Each row below holds a small network's activations on one record, seen along a few directions.
Here are examples, each followed by its value of one field, ROTU.
Records without ROTU are marked missing.
Other fields move the rows too, some of them a lot.
(in the rows, 500 means zero)
Random noise pushes rows far along 23 fixed directions. That doesn't count. These rows show it; they differ only by the noise:
[351 670 447 479 716 593 515 544 488 507 269 307 404 382 174 677 491 431
 518 403 577 497 490  81 448 383 254 652 599 571 514 697 649 351 493 504
 657 506 541 597 444 601 654]
[577 399 350 297 448 424 436 711 779 602 454 476 663 604 636 562 761 400
 454 537 402 481 571 560 492 325 467 753 480 492 658 512 342 473 718 835
 504 743 593 464 780 354 454]
[392 651 191 276 363 526 454 465 754 567 577 548 315 332 646 529 194 431
 606 664 461 334 547 604 382 432 261 371 561 517 618 647 563 606 611 470
 409 637 513 557 474 361 337]
[669 236 495 797 401 665 490 534 530 403 306 358 579 827 368 600 561 193
 460 433 391 661 635 573 472 309 348 326 561 506 843 489 516 220 359 474
 365 565 318 410 524 536 438]
[305 255 718 779 348 580 567 476 184 170 632 928 482 375 801 463 438 703
 470 448 592 773 755 542 750 850 525 631 248 592 259  70 430 531 344 532
 232 853 471 340 263 200 565]
[460 736 393 349 226 524 425 372 426 353 207 241 346 495 535 461 290 434
 325 501 384 370 535 765 291 509 221 466 422 472 516 735 550 437 369 282
 597 325 285 440 316 692 467]
[480 602 617 415 419 259 284 452 154 160 387 450 406 563 471 596 563 462
 591 738 255 194 603 329 504 629 355 398 471 546 470 600 738 409 621 482
 422 293 349 456 494 716 656]
[684 469 317 451 555 472 485 345 401 206 584 430 674 354 603 402 648 452
 534 451 403 702 359 510 424 455 456 755 578 451 607 731 696 111 586 649
 621 575 553 654 547 387 727]
[230 545 730 466 474 349 470 313 566 487 654 412 354 529 580 419 415 359
 600 412 523 420 585 359 474 772 431 501 457 540 369 485 445 682 674 410
 579 450 556 502 612 555 544]
[446 529 453 429 556 582 477 624 586 438 138 438 613 562 335 196 611 387
 494 559 389 507 485 441 618 673 431 474 583 431 598 534 589 634 476 566
 495 247 297 629 471 501 603]
[546 443 333 577 488 449 492 541 161 349 383 493 321 746 420 650 460 411
 868 463 591 479 560 571 555  64 444 474 641 633 721 879 739 310 354 336
 446 716 412 358 249 576 437]
[181 371 479 461 410 732 589 387 478 472 555 751 416 226 596 450 506 675
 525 506 535 676 554 353 578 799 199 483 554 485 602 191 658 424 327 350
 645 566 452 611 366 460 661]
[436 396 640 499 485 471 454 746 742 427 334 415 705 426 466 421 597 361
 377 588 391 496 493 606 451 743 445 462 655 466 442 370 640 355 752 695
 505 459 620 635 709 435 673]
[513 387 453 485 581 413 429 615 459 592 530 456 397 531 495 643 670 762
 387 486 311 469 440 457 393 423 479 528 434 575 616 460 386 584 574 724
 669 407 388 422 469 572 336]
[352 298 370 507 510 655 538 719 622 522 561 495 433 614 382 421 296 567
 552 521 558 717 514 502 643 624 584 476 484 605 413 542 504 486 556 521
 486 454 317 442 302 466 386]
[502 546 391 454 648 422 408 367 509 716 564 692 498 497 365 423 561 605
 211 499 492 463 476 382 200 413 540 497 204 586 420 494 186 389 420 556
 311 505 391 600 763 477 318]
[117 602 815 576 651 612 676 764 637 661 314 476 549 309 123 578 421 729
 475 625 559 360 328 331 491 569 432 237 782 511 354 422 591 455 396 540
 577 463 656 631 474 786 641]
[644 395 471 436 428 461 363 723 740 644 612 519 419 817 806 514 458 538
 556 436 449 596 475 660 580 468 535 490 385 301 600 468 550 724 620 542
 428 672 586 554 494 302 171]
[784 679 484 353 570 468 427 436 404 665 515 589 414 450 631 481 511 512
 582 572 507 343 390 453 554 485 579 338 504 286 530 446 718 758 402 317
 545 241 501 638 437 544 494]
[202 560 638 658 333 435 633 297 595 353 864 605 526 633 614 559 417 532
 765 497 657 581 562 347 800 630 515 580 498 535 472 418 295 674 443 660
 281 885 615 391 509 474 496]
[256 430 580 630 602 638 793 409 497 481 571 346 350 634 350 543 669 623
 570 128 316 589 481 276 587 639 580 284 580 514 729 380 391 600 308 671
 767 393 430 613 432 556 638]
[387 392 437 567 539 411 467 508 682 660 564 598 645 430 365 366 582 456
 482 637 701 589 414 664 491 528 528 591 626 713 457 406 316 595 597 576
 422 475 486 325 619 565 426]
[219 348 373 657 319 272 467 523 368 492 461 583 313 731 484 560 429 541
 582 238 757 471 682 647 374 583 556 519 471 649 541 532 584 327 498 507
 546 704 325 670 453 325 326]
[376 598  88 374 409 671 666 737 512 442 458 414 195 884 121 333 577 455
 568 419 625 719 583 598 613 665 662 355 467 625 451 618 499 397 397 456
 472 282 334 543 398 472 525]
[349 336 412 579 487 376 475 494 576 356 738 444 419 588 455 650 347 383
 787 661 424 574 421 562 321 265 245 362 739 680 692 851 670  93 640 652
 440 824 568 439 542 596 450]

[758 704 346 447 689 830 704 459 485 536 382 295 369 348 333 386 478 432
 402 327 379 503 476 485 368 301 578 320 528 427 543 683 447 482 414 264
 595 249 567 612 452 434 561]  benit
[571 630  64 677 615 374 384 319 380 374 695 612 372 272 429 636 441 645
 583 591 624 654 343 317 384 426 284 654 582 589 663 651 701 370 519 787
 469 605 417 657 306 307 380]  bunav
[484 561 222 356 603 498 546 502 417 427 749 638 284 401 401 437 506 609
 524 622 410 534 524 374 373 564 584 439 366 632 414 590 407 429 625 691
 439 435 471 551 536 334 512]  zipe
[722 386 676 612 493 539 442 704 406 438 379 438 632 648 479 450 475 453
 607 745 480 489 524 422 654 352 562 536 530 390 500 625 537 551 557 518
 445 428 369 374 389 599 411]  missing
[465 584 445 364 469 428 554 426 479 470 607 286 533 554 401 664 651 410
 575 374 617 429 535 309 566 441 639 776 531 546 452 615 443 380 685 537
 718 501 634 458 641 599 706]  lefus
[500 576 628 683 664 500 509 430 607 453 728 322 580 636 368 715 657 750
 480 338 310 508 298 157 682 597 667 447 536 381 609 349 407 698 593 677
 483 405 663 605 556 534 461]  lupon
[565 454 465 425 324 745 619 658 454 327 376 664 511 419 616 433 450 515
 372 769 241 553 648 506 485 601 339 327 368 338 535 404 522 308 312 731
 393 563 345 585 425 372 634]  lupon
[334 403 492 803 162 455 649 415 553 536 580 574 516 524 405 696 721 460
 451 587 737 497 745 585 617 676 471 513 578 707 620  16 137 702 410 774
 492 508 350 204 564 542 485]  kule
[744 494 421 811 516 435 525 475 310 174 647 294 360 542 398 635 619 405
 545 467 408 594 519 642 405 401 560 432 607 664 586 584 488 418 665 648
 457 427 575 317 452 429 489]  missing
[749 588 550 494 470 595 447 369 520 481 543 512 525 260 779 662 227 500
 204 575 254 497 463 571 341 415 350 403 284 370 422 438 458 429 354 594
 362 578 497 447 404 468 466]  bunav
[353 438 532 631 618 629 519 412 690 631 349 506 618 338 548 414 316 524
 539 240 566 489 475 472 660 531 509 540 614 479 636 382 497 864 475 338
 506 543 494 558 346 344 384]  tepum
[343 626 574 203 509 728 521 601 784 660 379 459 688 416 413 461 190 393
 567 700 606 419 497 292 792 492 497 618 492 440 290 582 432 686 520 342
 403 503 530 353 429 667 591]  zipe
[822 447 616 789 771 359 371 462 455 542 497 496 712 464 378 403 679 364
 407 585 663 765 300 429 416 438 480 725 528 501 436 511 507 461 515 715
 466 409 514 469 582 521 492]  bami
[337 798 504 582 458 781 634 584 827 593 499 451 558 103 260 574 205 636
 379 789 738 596 303 342 614 798 295 429 713 381 303 300 611 614 415 562
 526 352 606 604 301 621 606]  lupon
[698 674 515 284 356 453 555 423 545 722 697 610 604 246 706 698 428 388
 694 880 755 379 540 278 745 526 483 650 584 367 381 373 589 656 440 608
 627 437 481 428 483 653 699]  tepum
[569 703 241 451 586 671 533 505 609 535 457 640 547 167 520 664 504 604
 255 419 570 486 633 293 590 443 542 800 276 546 388 288 231 716 523 698
 294 695 624 473 515 128 472]  kule
[520 463 489 683 533 488 364 445 576 365 630 479 569 451 529 423 427 605
 518 528 514 590 486 225 452 588 390 684 480 369 586 590 582 412 756 536
 471 599 522 760 557 277 318]  tepum
[507 533 605 555 516 466 664 531 550 720 566 559 421 496 531 568 419 390
 573 553 660 512 549 458 504 431 517 461 484 515 419 463 347 665 316 745
 568 582 448 411 469 528 514]  bami
[637 750 112 339 477 703 663 526 416 463 635 449 203 322 421 650 376 601
 488 358 511 365 519 673 509 447 802 282 516 554 420 493 554 575 551 272
 506 324 674 509 340 332 554]  lefus
[266 231 617 423 886 474 297 401 362 372 292 584 487 435 460 332 578 338
 571 348 155 474 536 276 328 344 230 543 463 691 659 691 586 391 693 322
 414 646 558 454 621 446 592]  lefus
[321 210 569 418 552 361 463 152 626 831 980 591 335 372 736 496 306 582
 612 433 464 613 239 770 157 457 375 185 680 603 620 613 522 377 408 306
 813 498 543 386 526 815 383]  pafi
[424 472 654 548 648 249 374 374 209 404 391 576 578 563 469 768 775 386
 632 362 529 425 557 250 774 560 492 665 522 667 508 307 654 617 414 595
 464 522 488 333 499 646 788]  missing
[820 490 239 351 488 466 304 653 439 434 622 543 540 571 379 593 632 434
 423 887 524 690 473 420 647 631 544 655 360 583 335 413 559 422 639 711
 390 196 339 264 478 600 584]  zipe
[684 538 301 510 600 537 463 368 349 387 651 700 418 581 555 550 848 599
 502 477 324 701 388 476 482 338 343 464 428 473 783 441 535 390 295 569
 320 671 618 509 560 426 522]  tov
[387 604 494 673 432 449 584 263 492 274 529 308 431 551 488 769 627 449
 639 111 371 225 610 537 429 281 493 369 715 580 841 563 501 401 592 334
 463 769 793 580 655 372 512]  benit
[479 648 493 576 342 419 344 187 612 424 554 426 584 663 508 527 455 308
 439 368 592 505 468 530 706 871 503 432 469 444 508 255 601 676 438 326
 313 311 447 537 534 575 568]  tov
[528 458 403 264 454 592 493 441 228 432 415 874 618 265 666 376 337 479
 626 700 631 401 684 555 848 487 671 646 380 652 252 449 511 614 343 214
 264 505 291 216 260 474 647]  benit
[446 573 358 587 537 509 571 624 567 579 418 631 429 253 372 531 565 508
 511 645 667 499 477 676 305 302 317 478 702 638 550 496 498 453 502 591
 435 692 697 463 544 396 456]  kule
[564 685 489 391 463 733 622 388 465 565 562 298 338 322 388 616 343 421
 385 366 641 395 638 267 390 527 572 519 411 412 312 537 492 339 559 105
 719 311 612 625 537 525 619]  bami
[468 656 532 521 573 439 296 475 417 534 203 674 612 757 259 582 752 431
 445 398 645 430 538 275 679 494 446 517 403 470 528 304 617 458 292 271
 118 565 544 587 663 551 530]  fupe

Which value of ROTU does each new row have?
[314 222 627 370 648 460 658 591 501 665 698 810 636 674 445 494 558 567
 814 660 351 451 383 391 694 445 689  85 652 555 583 471 604 314 289 658
 426 592 440 560 603 729 695]  benit
[234 572 400 457 498 370 444 550 598 344 447 407 607 780 190  88 623 469
 621 623 589 585 422 478 697 754 622 692 515 619 393 691 310 721 697 609
 386 284 357 415 539 590 478]  lupon
[561 682 521 618 592 361 639 390 438 599 397 499 426 338 608 579 377 378
 572 202 591 238 513 637 523 483 777 353 589 493 486 405 516 956 425 637
 539 468 575 587 381 290 570]  lefus
[509 494 444 586 595 338 306 434 347 335 430 408 400 446 377 566 555 309
 552 523 542 611 376 723 413 521 294 504 681 755 482 549 775 420 598 357
 483 358 577 252 406 676 616]  missing
[686 529 548 494 571 702 627 476 376 584 492 510 297 375 669 389 541 551
 626 501 436 476 597 335 509 283 436 527 470 352 669 560 382 835 435 369
 687 455 472 458 340 393 366]  missing
[277 393 504 447 239 557 849 358 316 752 698 768 355 306 654 539 276 579
 433 420 855 631 562 844 378 551 646 464 418 625 238 298 308 397  91 485
 769 633 423 337 338 590 649]  lefus
[796 767 231 382 477 434 636 554 492 418 873 489 294 472 527 747 586 363
 622 671 509 547 414 814 546 360 688 335 578 665 361 498 466 557 538 726
 332 512 838 190 534 504 654]  missing
[624 664 351 444 591 703 472 508 413 438 459 613 452 336 437 561 291 731
 369 693 371 544 369 506 498 315 369 391 391 523 432 621 527 428 246 391
 240 510 432 403 251 590 393]  benit
[459 498 657 598 463 431 610 562 337 423 454 550 440 703 515 428 740 536
 640 504 493 556 580 440 636 499 504 542 476 469 567 463 387 679 356 697
 528 572 451 411 456 531 533]  missing
[427 586 486 514 619 518 668 243 498 628 682 586 435 555 470 393 503 438
 516 294 651 766 339 554 389 412 511 485 422 542 458 584 359 422 166 504
 494 652 586 506 545 560 566]  missing
[625 788 542 456 343 338 279 431 336 281 545 496 357 549 707 515 393 516
 517 555 634 499 473 596 491 611 388 654 340 339 280 587 745 536 584 281
 359 567 701 535 423 430 432]  kule
[235 639 571 410 316 444 524 146 614 478 399 529 529 483 700 574 249 153
 661 371 580 471 535 490 610 724 178 392 590 427 605 425 766 519 166 460
 495 662 435 616 438 599 780]  missing
